These are the activations of a small neural network, seen along a few directions. Each row is one input.
Each table varies a few parts of the input and shows all the possible inputs, shuffled.
A made-up example of a description, with smaller parts first: values(2) and (point or ring(9) or (ring(5) and line(6))).
Shared parts are said once, and a part with two or three values counts as separate values.
(in the rows, 128 means zero)

Other details of the inputs shift rows strongly along two fixed directions, in all tables alike. That doesn't count.
These rows show it; all are for the same input, with only those details redrawn:
[ 91  95 152  99 142 145 112  53 140  99  85]
[ 84 138  98  79 192 109  55 114  89  77 159]
[141 167 102  80 124  80 102 178 145 146 185]
[148 124 156  99  74 116 160 117 197 168 111]

A family of inputs:
row 1: [118  94 156 155 158 170 120  79 113 104  74]
row 2: [152 128 164 155  65 131 175 145 151 166 100]
row 3: [170 163  80 148 134 106 123 180 128 146 200]
row 4: [154 103 136 140  71 132 196 134 154 169 114]
row 5: [115 112 153 171 158 168 126  66 114 110  84]
row 6: [119  97 160 168 163 167 122  66 118 107  90]
row 7: [157 114 170 152  69 129 171 146 156 164 106]
row 8: [142 173  91 141 126 106 131 204 118 137 178]
row 9: [ 98  71 143 157 149 160 129  83 121  95  85]
row 10: [ 87 143  92 132 175 132  79 136  46  68 156]
row 11: [ 98  81 163 140 150 157 137  83  93 110  79]
row 12: [163 178 100 140 136 108 114 201 112 152 166]
row 13: [ 91 125  77 138 193 130  82 138  69  65 160]
row 14: [155 116 164 159  87 132 176 152 172 164 103]
row 15: [150 141  99 131 113  92 114 201 110 141 189]
row 16: [ 84 126 149 101 136 156 125  51 132  94  78]
row 17: [143 154 167 104  76 120 164 121 186 171  96]
row 18: [ 86 137 103 124 195 123  84 142  36  91 146]
row 19: [ 93 101 154 162 150 163 133  87 110  98  70]
row 20: [112 123  89 148 208 130  65 121  72  85 171]
row 21: [174 116 129 155  80 145 179 131 173 162 109]
row 22: [141 167 102  80 124  80 102 178 145 146 185]
row 23: [148 140 173 101  80 118 160 123 191 169 103]
row 24: [168 149  89 135 135 104 110 197 123 149 181]
row 25: [162 182  90 150 135 112 124 181 120 148 190]
row 26: [168 136 139 156  80 150 180 134 166 166 101]
row 27: [ 91  95 142 141 138 166 150  75  90 104  81]
row 28: [ 91 106 139  99 136 151 124  48 139  90  86]
row 29: [154  92 149 139  77 127 185 140 155 178 113]
row 30: [ 93 123  83 131 175 126  78 133  53  64 164]
- What is each input in this table made of? => ring(5) and (point or line(5))
- The inputs of row 25 and row 6 match in every part but the ring(5) part. If row 10 is changed in the same way as row 25 into row 6, which row does it become? => row 7
- Change only the ring(5) part in row 29. List by row number the other rows that result. => row 4, row 11, row 18, row 27
- Change only the ring(5) part in row 21. List by row number the other rows that result. => row 1, row 12, row 24, row 26

A family of inputs:
row 31: [125 148 124  83 122 109 117 120 152 133 140]
row 32: [154 146 132 144 108 127 146 154 153 151 127]
row 33: [184 119 154 149  42 133 202 139 196 193 109]
row 34: [128  75 160 151 104 168 176  62 157 134  66]
row 35: [ 87  93 119 126 173 142 102 100  82  83 118]
row 36: [113 131  88 130 190 120  77 143  86  94 170]
row 37: [100 121 131 140 186 149  90  91  87  89 114]
row 38: [ 83 115 127 129 169 148 101 105  77  80 105]
row 39: [162 194  95  76 117  65 100 204 163 163 206]
row 40: [158 128 172  89  37 107 187 130 221 193 103]
row 41: [112 100 157 151 123 171 154  69 133 114  64]
row 42: [103 115 126 142 152 148 119  94 102  97 115]
row 43: [114  91 161 159 124 166 147  64 145 113  73]
row 44: [107 145  76 125 206 116  50 149  58  73 184]
row 45: [154 124 160 146  88 142 176 116 161 169  97]
row 46: [162 183 102 114 115  76 122 231 115 170 198]
row 47: [103  98 130 131 143 142 113 102  96  97 110]
row 48: [157 177  93 119 106  75 127 232 121 161 205]
- What is each input in this table made of? => values(3) and (point or line(5))
- The inputs of row 44 and row 33 match in every part but the values(3) part. If row 36 is changed in the same way as row 44 into row 33, which row does it become? => row 34
- List by row number the other rows that have the values(3) part in common with row 38. => row 35, row 40, row 46, row 47, row 48
- Change only the values(3) part in row 32. List by row number the other rows that result. => row 38, row 41
